These are the activations of a small neural network, seen along a few directions. Each row is one input.
Each table varies a few parts of the input and shows all the possible inputs, shuffled.
A made-up example of a description, with smaller parts first: one of 8 places around a ring, together with either a single point or one of 11 places around a ring or (one of 2 separate values, together with one of 6 places along a line).
Shared parts are said once, and a part with two or three values counts as separate values.

Table:
x1: [-36  39   8  31  31 -15  26 -45  12 -13 -27 -52 -56  13 -55  36  -4  73
 -28   9]
x2: [ 35 -75 -78  20 -53   0  -7   2 -29  19   8  65 -14 -55 -14 -52  18 -32
 -26  19]
x3: [-25  27   8 -23  21  17 -75 -63 -14  12   2 -59  19  25 -22  67 -10 -15
   9  17]
x4: [ 14 -72 -38 -15  17  23   6  35  38  72  17  28  -3 -53 -20 -79  -2 -78
 -30  21]
x5: [ 48 -58   2 -15 -47  27  -5  56  60  30  26  46  -7 -42  18 -42  76 -16
  -8  51]
x6: [-26  46  41  20  36  -4 -35 -27 -20  -8  17 -46 -32  36 -61  59 -39  36
 -31  35]
x7: [-12  20  58 -41 -17  -4 -51   5 -19 -10  -2   2  23  11  39  52  -1 -54
  27 -49]
x8: [ 18 -70 -25  39 -32  18  19  17  23  62  29  52  35  21 -24 -58  57 -39
  28  20]
x9: [  6  15  22 -10  -4 -13  -7  -1  -2 -22 -40  13  66  -5  65  -6 -15  15
  39 -59]
x10: [  2   6  -2 -19   8 -32  62  21 -16 -36  -6  -9  -9  22  67  -5 -28  35
  21 -55]
x11: [ -9  44  59  11   9 -39  60  25 -10 -31  -9  -4 -54  -4   7  24  -3  18
   3 -51]
x12: [-13  40  96   3  -4 -28  -3  34 -28 -31  14  12 -28  21   3  42 -30  -9
  -8 -22]
x13: [  4   0 -63 -22 -54  44  10  53  -1  -7   5  74  28 -42 -17 -51  45 -39
 -11  59]
x14: [  3  26 -32  20  41  14 -33 -70  13 -20 -29 -55  48  17   8   5 -26  32
  18   2]
x15: [ -9  13 -55   2  48  -8  33 -42  -6 -17  -4 -68 -14  36   5   9 -37  75
  -2   4]
What do these inputs look like to the network? -> either one of 5 separate values or (one of 2 separate values, together with one of 5 places around a ring)
Start at x3 and move only the place on the ring of 5, one step at a time. The first step leads to x14. Which rows follow, in order? -> x15, x1, x6

Table:
x16: [ 39 -47  18 -14 -20 -10  71  84  38  20  14  58 -21 -42  48 -65  34 -27
   3 -19]
x17: [  0   7  20 -26 -52  -9 -19  25 -35 -29 -16  54  58   2  64   3   6 -52
  41 -64]
x18: [-15  28  40   5 -11   9 -48 -16   0   5   5 -11  -4   4 -37  44  25  16
  -9  37]
x19: [-10  48  57  -4  36 -41  59   9  14 -55 -25 -46 -33  25  55  24 -30  50
  12 -71]
x20: [-25  50 -22   3  38 -15  26 -33 -16 -40 -31 -52 -16  12  -9  24 -51  87
 -21  13]
x21: [-18  29 -30   4  50 -19  22 -51 -26 -21 -14 -70 -38  16 -11  32 -54  56
 -13 -12]
x22: [ 33 -73 -50  33   7  10  31  24  25  57  25  33 -14 -32 -37 -73  21 -21
 -20  23]
x23: [-17  33 -14  24  50 -12  38 -43  -2 -23   1 -67 -20  57 -13  27 -28  68
   9  -7]
x24: [ 44 -43 -61  17 -26  20  33  35  22  24  27  42 -10 -40 -23 -60  49   5
 -10  42]
x25: [-36  34  32 -15 -10  10 -49  -9  -9  -2 -12  -4  -5  -6 -41  36   0   5
 -37  44]
x26: [-22   8  43  18  20   1 -44 -28   2  34  10 -22 -14  14 -57  33  -4 -27
 -11  12]
x27: [-26  33  91 -10 -49 -23 -13  30 -37 -38 -10  46 -14  14  16  51  -2 -25
   6 -47]
x28: [-22  17  38  10   4  12 -36 -15   3  14  24 -21 -11  39 -41  42  14 -16
  -2  31]
x29: [ 17  -4  46 -39  -8   0 -24  35  21  -1  -8  18  52  -4  84  -6   5 -43
  36 -47]
x30: [-16  18 119 -25  -9 -19 -19  40  22 -10  -5   7 -17   5  29  40   4 -12
   2 -35]
x31: [-23  54  35  14  -3 -53  57   0 -38 -74 -38  -2 -28  32  50  32 -36  52
  15 -76]
x32: [  5 -29 -41 -25  -2  21 -59 -38  -6  21  -5  -8  42 -16  12   0 -11 -42
   3  11]
x33: [ -2  44 -15  21  38 -17  27 -42  -7 -36 -14 -58 -13  24  -5  32 -25  98
   3   3]
x34: [ 30 -63 -55  21 -14  18  40  34  32  43  32  34 -11  -7 -27 -66  43  -7
  -9  36]
x35: [ 22  -2 -29  -9 -13  33 -54 -24   3   4  -1   0  60  -5  14   0  22 -16
  29  24]
x36: [ 30 -57 -78   3  -7  17  26  28   1  30  31  30 -35 -46 -25 -58  13 -38
 -26  31]
x37: [-12  26  -8  34  67 -20  29 -54  -8  -6  -6 -70 -24  33 -24  17 -52  54
   0 -20]
x38: [-28   2  27 -13   1  -4 -56 -29 -11  24  -2 -20 -23  -4 -39  41  -7 -10
 -32  23]
x39: [ -3  15 -43 -30  -9  38 -51 -17  -9  -9 -10   8  52 -14   5  -4  -2 -43
   8  30]
x40: [  7 -23 -23  -4  -4  31 -44 -26  15  24   7  -9  59  26  11  -6  16 -28
  29  18]
x41: [ 25 -45  -2   4 -63 -27  70  75 -17  -8   6  92 -10 -37  38 -62  27 -24
   4 -26]
x42: [  5 -33 -19   6  12  21 -50 -39  14  43  -4  -9  57  -1  -4 -13  -2 -40
  18  -1]
x43: [ 17 -27 -75  -2 -22  27  36  44   9  10  19  47 -19 -51 -31 -65  25 -20
 -28  47]
Changing only one part turns x31 into x41. The same change can be made to x19. Which row results? -> x16
What do these inputs look like to the network? -> one of 4 places along a line, together with either one of 2 separate values or one of 5 places around a ring
Change only the choice among 2 separate values in x27. List by row number the other rows that result. -> x30
List by row number the other rows that have the place on the line of 4 in common with x40. -> x17, x29, x32, x35, x39, x42

Table:
x44: [  6  -9 -51  15  26  54 -55 -52  23  42  19 -34  66  28 -41  -8  17 -25
  25  59]
x45: [ 34 -57 -78  15  -6   5  63  29   6  24   7  45  12 -38   9 -91   7 -25
   6  -2]
x46: [ -3 -37   8  18 -25  14  20  51   2  47  37  63 -17 -19 -61 -46  25 -72
 -23  42]
x47: [-40  51  25   7  22 -11 -18 -28 -23 -16  -7 -39 -63   2 -67  60 -27  41
 -51  32]
x48: [ 17 -55 -43 -16 -29  32 -54   0   2  42   5  43  63 -25  10 -41  19 -80
  14   9]
x49: [  4  13  84 -21 -54 -14   9  83  -3 -25  14  64 -43 -23  18  15  29 -31
 -17  -7]
x50: [-13  22 -55  21  32 -21  38 -51 -21 -35 -24 -51 -20  24  -3  12 -38  95
  -8  -7]
x51: [  30  -31 -100    4   42   17   25  -18   32   22    6  -40  -20  -31
  -16  -47   -3   50  -26   42]
x52: [-15  20  61 -31   9 -19 -55 -33  -7 -14 -29 -33  34  21  59  55 -26  -3
  27 -61]
x53: [ -4  15  18  -5  30 -44  60   0   0 -36 -25 -33 -24  19  62   5 -37  49
  14 -74]
x54: [ 47 -19  -8 -21 -47 -29  48  58  -5 -44  -6  46 -21 -33  90 -20  25  26
  17 -58]
x55: [-45  53  -3   3  30  13 -49 -77 -24 -14 -30 -51  63  41 -21  42 -39  18
  17  16]
x56: [  -4   -4   -9   32   21   33    2   -5   24   44   44  -18  -36    9
 -101    0   28   -8  -25   84]
x57: [-20  32 106  21   5 -37   8  13  -6 -16   5 -10 -55  32 -11  56  -7   9
  -5 -39]
x58: [  6   5  43 -42 -55   6 -42  30  -1 -22 -19  48  59  -8  74   9  28 -46
  35 -35]
Changing only one part turns x49 into x58. The same change can be made to x46. Which row results? -> x48
What do these inputs look like to the network? -> one of 3 separate values, together with one of 5 places around a ring
Change only the choice among 3 separate values in x57. List by row number the other rows that result. -> x52, x53
